These are the activations of a small neural network, seen along a few directions. Each row is one input.
In each table, some parts of the input vary, and every possible input appears once, in random order.
A made-up example of a description, with smaller parts first: one of 2 separate values, together with either a single point or one of 9 places along a line or (one of 5 places around a ring, together with one of 6 places along a line).
Shared parts are said once, and a part with two or three values counts as separate values.

Other details of the inputs vary at random and push rows far along two fixed directions, the same in every table; ignore that.

Rows:
x1: 2 13 54 10 -3 -23 12 10 42 -12 44 -18
x2: -4 22 -28 8 43 -4 -50 5 -18 -1 -9 25
x3: 14 56 -15 -6 52 -12 -27 44 -8 -33 -55 7
x4: -2 21 1 -32 69 -18 22 -1 18 50 -73 -17
x5: -1 -34 -41 -32 -45 14 -25 -27 -58 -23 -20 24
x6: -25 -66 -10 -40 -75 61 26 -54 11 73 11 -3
x7: 8 -8 -6 6 27 7 4 -2 -20 -46 2 30
x8: 18 -27 84 -32 -70 43 20 2 78 93 42 -47
x9: 11 30 10 -14 36 -7 -27 26 -26 -24 -44 5
x10: -16 -15 -41 -29 -40 41 -36 -17 -11 -21 22 28
x11: 20 -49 30 30 -52 30 39 47 18 71 109 -88
x12: -56 39 -70 -20 54 9 -26 -53 -65 -39 -52 35
x13: 29 76 68 4 29 -69 -25 49 31 18 -29 -65
x14: -25 7 -47 -6 -1 12 -44 -31 -27 0 14 39
x15: -39 -72 -60 -17 -51 67 68 -84 -17 21 -2 46
x16: 13 71 65 8 69 -35 -38 41 29 8 -15 -46
x17: 2 -60 -23 19 -76 36 -45 -16 -8 27 41 -6
x18: 6 21 5 -4 78 -40 66 -4 28 34 -57 -9
x19: 26 57 28 46 71 -49 -8 45 33 -4 9 8
x20: -2 50 -4 36 72 -42 18 13 -12 -37 -47 -11
x21: 10 23 63 2 8 -21 -27 47 25 4 -9 -48
x22: 0 2 52 -5 8 1 -38 24 20 3 14 -29
x23: -1 -73 -37 8 -51 40 12 -33 -42 -44 17 28
x24: -27 14 -97 -4 22 -16 -33 -26 -76 -22 -61 54
x25: -16 -34 37 -22 -63 25 -33 -14 19 14 58 -23
x26: 0 -21 -52 17 -8 17 12 -2 -20 -53 -11 32
x27: -26 -9 -31 -17 14 8 70 -40 2 28 -35 30
x28: -24 -37 -30 15 -41 26 10 -64 -12 -21 45 3
x29: -6 -14 -43 -17 -1 37 -39 1 -19 -30 -3 24
x30: -9 46 4 8 50 -20 -27 11 -20 -13 -53 -27
x31: 1 -47 25 -12 -87 3 -26 -1 2 16 25 -36
x32: 14 31 -23 -19 -1 -20 -28 28 -17 -25 -41 11
x33: -14 -57 5 18 -30 24 6 -17 3 -22 41 1
x34: 6 11 21 -4 28 -23 71 -5 32 51 -30 -6
x35: 2 28 -14 28 23 -23 -3 -5 7 -10 27 31
x36: 8 -13 41 -8 -7 24 64 -1 48 51 12 10
x37: 38 -33 70 34 -93 -26 11 8 55 30 69 -70
x38: 28 48 70 18 21 -79 20 57 40 -9 -9 -35
x39: -11 -31 -10 -38 -46 41 -35 -34 -28 -13 34 22
x40: 5 52 -7 1 40 -20 9 19 12 -48 0 30
x41: -41 21 -62 -41 66 5 30 -38 -40 31 -101 35
x42: 14 -9 -19 14 3 16 3 11 10 -40 21 23
x43: 28 -11 55 -15 -18 18 -40 22 14 6 35 -18
x44: 12 -32 39 4 -43 35 -4 60 16 92 89 -100
x45: -26 48 -9 -38 71 16 24 -4 -8 35 -75 41
x46: 42 55 49 3 36 -69 19 48 7 -27 -26 -2
x47: -15 -75 -88 29 -80 14 7 -56 -49 -13 23 47
x48: -44 5 -80 21 65 6 9 -49 -61 -61 -43 43
x49: 59 -32 59 19 -101 -14 9 38 63 11 72 -42
x50: 42 66 85 1 39 -48 7 45 48 -15 29 -9
x51: -38 -93 -60 17 -65 45 18 -53 -45 -41 15 22
x52: 11 37 -16 46 51 -42 2 27 -4 -18 -20 21
Description of these inputs: one of 2 separate values, together with either a single point or one of 5 places along a line or (one of 4 places along a line, together with one of 5 places around a ring).
Q: The inputs of x46 and x5 match in every part but the choice among 2 separate values. If x49 is changed in the same way as x46 into x5, which row does it become?
A: x32
Q: A walk changes only the place on the line of 4. It starts at x10 and steps to x29. List the rest of the walk in order.
A: x3, x32

Rows:
x53: -25 74 -45 0 105 -30 5 4 -41 -58 -65 54
x54: -3 -51 -21 5 -62 29 -19 -16 -10 12 34 -7
x55: -5 33 -13 14 57 -20 12 14 -15 -28 -15 18
x56: 40 -47 77 14 -106 12 -9 11 64 29 96 -48
x57: -4 -27 5 -28 -38 24 4 -24 9 35 -4 6
x58: 15 -35 28 -10 -44 17 27 8 25 36 16 -29
x59: 0 -32 -18 17 -20 10 6 -12 -6 -11 23 7
x60: -5 62 5 -16 91 -20 24 37 -4 10 -62 -3
x61: -12 61 -46 9 95 -45 5 12 -45 -45 -78 36
x62: 22 31 66 -1 7 -24 -22 39 33 6 12 -36
x63: -33 -26 -81 1 -1 22 8 -42 -55 -46 -12 51
x64: 27 -47 49 8 -93 23 -29 7 41 38 73 -44
x65: 5 34 7 -2 37 -27 -15 15 -4 -25 -38 7
x66: 54 23 109 3 -4 -27 35 65 87 50 28 -63
x67: -36 -20 -72 -12 -6 27 -17 -40 -61 -34 -22 38
x68: 4 69 40 2 73 -55 27 31 28 38 -50 -28
x69: 34 29 88 12 7 -26 -4 43 62 5 40 -34
x70: 30 -58 43 17 -90 15 -15 9 33 37 70 -49
x71: -31 -43 -61 -21 -9 44 24 -35 -45 5 -30 21
x72: -2 -56 -20 5 -61 22 -3 -23 -20 -4 30 -6
x73: -43 -31 -71 -1 8 24 46 -64 -38 2 -28 38
x74: -29 -33 -77 10 -6 29 5 -39 -44 -33 0 50
x75: -25 -31 -53 -8 -16 21 -6 -43 -46 -45 -18 35
x76: 23 -53 27 10 -92 18 -18 3 27 30 62 -35
x77: 12 -22 27 -1 -56 7 -18 3 16 7 39 -21
x78: 35 38 68 8 -5 -33 -23 48 46 18 15 -37
x79: 37 37 88 5 13 -21 -28 55 63 26 31 -52
x80: 21 -54 49 2 -92 19 -19 -5 30 13 62 -35
x81: -26 74 -37 -25 118 -22 29 -9 -23 -20 -90 67
x82: -14 42 -5 -31 60 2 4 -4 0 19 -44 21
x83: -7 -37 -29 14 -26 19 11 -21 -21 -19 24 14
x84: -1 76 -2 8 87 -39 0 26 0 -33 -41 28
x85: 6 68 53 2 78 -37 23 33 42 52 -23 -40
x86: 22 -27 42 11 -62 10 -3 3 37 6 64 -18
x87: 7 -29 23 -13 -22 36 19 8 23 44 27 -34
x88: -6 -23 8 -29 -25 31 0 -20 15 42 8 0
x89: 26 71 42 11 55 -58 3 51 26 -15 -15 -13
x90: -17 66 -41 3 105 -25 -9 19 -42 -28 -62 22
x91: -24 -37 -69 15 -4 27 10 -36 -44 -28 3 41
x92: -12 -25 -27 -3 -26 30 -15 -14 -18 -1 29 0
x93: 4 -52 -21 8 -65 21 -7 -22 -5 -2 33 3
x94: 11 -15 19 2 -36 22 -27 5 21 19 44 -22
x95: -26 -20 -64 -7 -12 16 -4 -41 -51 -43 -20 42
x96: 10 30 24 7 27 -19 -11 35 4 6 5 -23
x97: 18 -32 30 13 -47 14 -17 14 21 31 52 -36
x98: -22 71 -49 5 106 -35 11 11 -39 -54 -60 49
x99: -27 -24 -35 2 -4 10 41 -45 -12 18 -18 13
x100: 10 57 0 15 73 -46 6 30 -7 -26 -41 10
x101: -35 -30 -55 -13 -10 37 -21 -39 -51 -29 -10 27
x102: -30 -20 -80 -7 -8 18 -12 -43 -60 -40 -36 49
x103: 28 68 57 10 60 -56 -8 49 37 -17 -25 -12
x104: 16 -55 24 10 -80 19 -9 0 12 21 61 -36
x105: 3 37 15 -4 29 -7 -20 20 5 -4 3 -8
x106: 7 -32 0 13 -36 6 7 -8 0 -7 33 -7
x107: 31 72 53 7 48 -57 -10 51 35 -8 -21 -15
x108: 25 -27 36 11 -64 6 -10 3 37 11 51 -18
x109: 16 -29 15 18 -47 8 -1 2 23 7 47 -9
x110: -9 24 3 2 39 -28 38 -8 9 22 -39 -6
x111: 5 76 17 1 75 -41 -15 48 0 -9 -31 -7
x112: -35 -28 -56 -35 -9 38 6 -52 -38 12 -39 43
x113: -21 -31 -68 0 -20 17 -8 -34 -46 -25 -16 33
x114: -4 71 0 -28 83 -37 19 9 1 -2 -81 34
x115: -7 37 -6 0 55 -21 1 4 -12 -44 -32 24
x116: -30 -31 -73 -2 -12 32 -18 -31 -51 -14 -8 32
x117: 7 25 3 11 30 -22 -12 26 -8 0 -16 -11
x118: 20 40 45 4 15 -20 -26 40 29 15 11 -25
x119: -32 -25 -74 -7 -8 24 -13 -34 -60 -27 -15 32
x120: 13 -22 31 -20 -39 14 17 -14 36 34 14 1
x121: 25 41 51 1 7 -35 -13 37 29 -3 5 -23
x122: -8 -26 14 11 -17 12 41 -24 29 43 27 -14
x123: -19 -43 -48 -16 -19 34 36 -31 -30 -2 -23 21
x124: -30 -24 -77 -4 -8 13 0 -39 -57 -42 -22 44
x125: 24 68 64 2 58 -40 -26 58 36 5 -16 -28
x126: -8 -29 -23 3 -24 17 -7 -12 -28 -3 14 -3
x127: -7 -54 6 0 -60 18 29 -36 18 49 23 -25
x128: -29 -34 -59 3 -5 33 -3 -46 -38 -39 -6 46
x129: 0 -56 -1 -1 -71 30 -23 -23 -3 0 30 -9
x130: 3 -30 -18 11 -29 5 -6 -9 -16 -3 8 -2
x131: 34 38 78 8 13 -39 -6 44 52 -3 17 -33
x132: -32 -28 -62 -28 0 35 26 -60 -33 -7 -32 61
x133: 20 71 43 9 73 -40 -9 56 16 4 -9 -31
x134: -5 38 -15 -2 39 -26 -10 15 -22 -21 -31 10
x135: 13 -28 18 5 -43 7 -16 -6 13 -7 20 -7
x136: -4 -29 -35 7 -29 10 0 -19 -16 -17 11 19
x137: -1 -22 -14 1 -35 3 -7 -9 -13 -9 13 1
x138: 17 34 46 -24 19 -23 9 17 35 30 -26 -4
x139: 2 38 15 -4 27 -14 -20 24 1 -4 -4 -6
x140: 3 -58 -9 10 -69 21 1 -21 -8 -2 42 -9
x141: 26 -48 64 2 -91 16 -22 7 43 23 69 -50
x142: -28 -32 -73 3 -12 27 -2 -47 -45 -40 -9 52
x143: -20 26 1 -3 48 -13 24 -5 4 37 -31 -13
x144: 37 26 85 -5 7 -24 23 58 59 49 5 -56
x145: -29 -36 -68 1 -5 30 -3 -50 -46 -47 -17 50
x146: 1 -49 19 -5 -64 43 -26 -14 9 11 57 -25
x147: 22 20 47 0 24 -12 41 34 42 23 -1 -22
x148: 1 40 -5 3 45 -13 -18 24 -4 -1 -13 -2
x149: -44 -31 -63 -10 3 26 25 -55 -42 20 -34 18
x150: 13 -26 30 2 -42 13 -28 5 19 11 29 -24
x151: 19 67 48 0 86 -35 42 55 39 13 -30 -11
Q: The inputs of x144 and x87 match in every part but one. If x104 is changed in the same way as x144 into x87, which row does it become?
A: x133
Q: The inputs of x97 and x70 match in every part but one. If x125 is changed in the same way as x97 into x70, which row does it become?
A: x129
Q: The inputs of x82 and x88 match in every part but one. If x92 is changed in the same way as x82 into x88, which row does it become?
A: x111
Q: What do these inputs look like to the network?
A: one of 9 places along a line, together with either one of 3 separate values or (one of 2 separate values, together with one of 4 places along a line)
Q: Change only the choice among 2 separate values in x53. List by row number the other rows that result.
A: x84
Q: Change only the place on the line of 9 in x93. List by row number the other rows that result.
A: x54, x74, x76, x109, x113, x116, x136, x148
Q: Change only the choice among 3 separate values in x88. List by row number the other rows that result.
A: x60, x143
Q: Which other rows agree with x120 in the place on the line of 9? List them by row number.
A: x56, x66, x89, x99, x100, x103, x106, x108, x131, x136
Q: A walk changes only the place on the line of 4. It starts at x104 and steps to x134. List the rest of the walk in order.
A: x77, x141
Q: Change only the place on the line of 4 in x69. List by row number the other rows that result.
A: x53, x55, x98
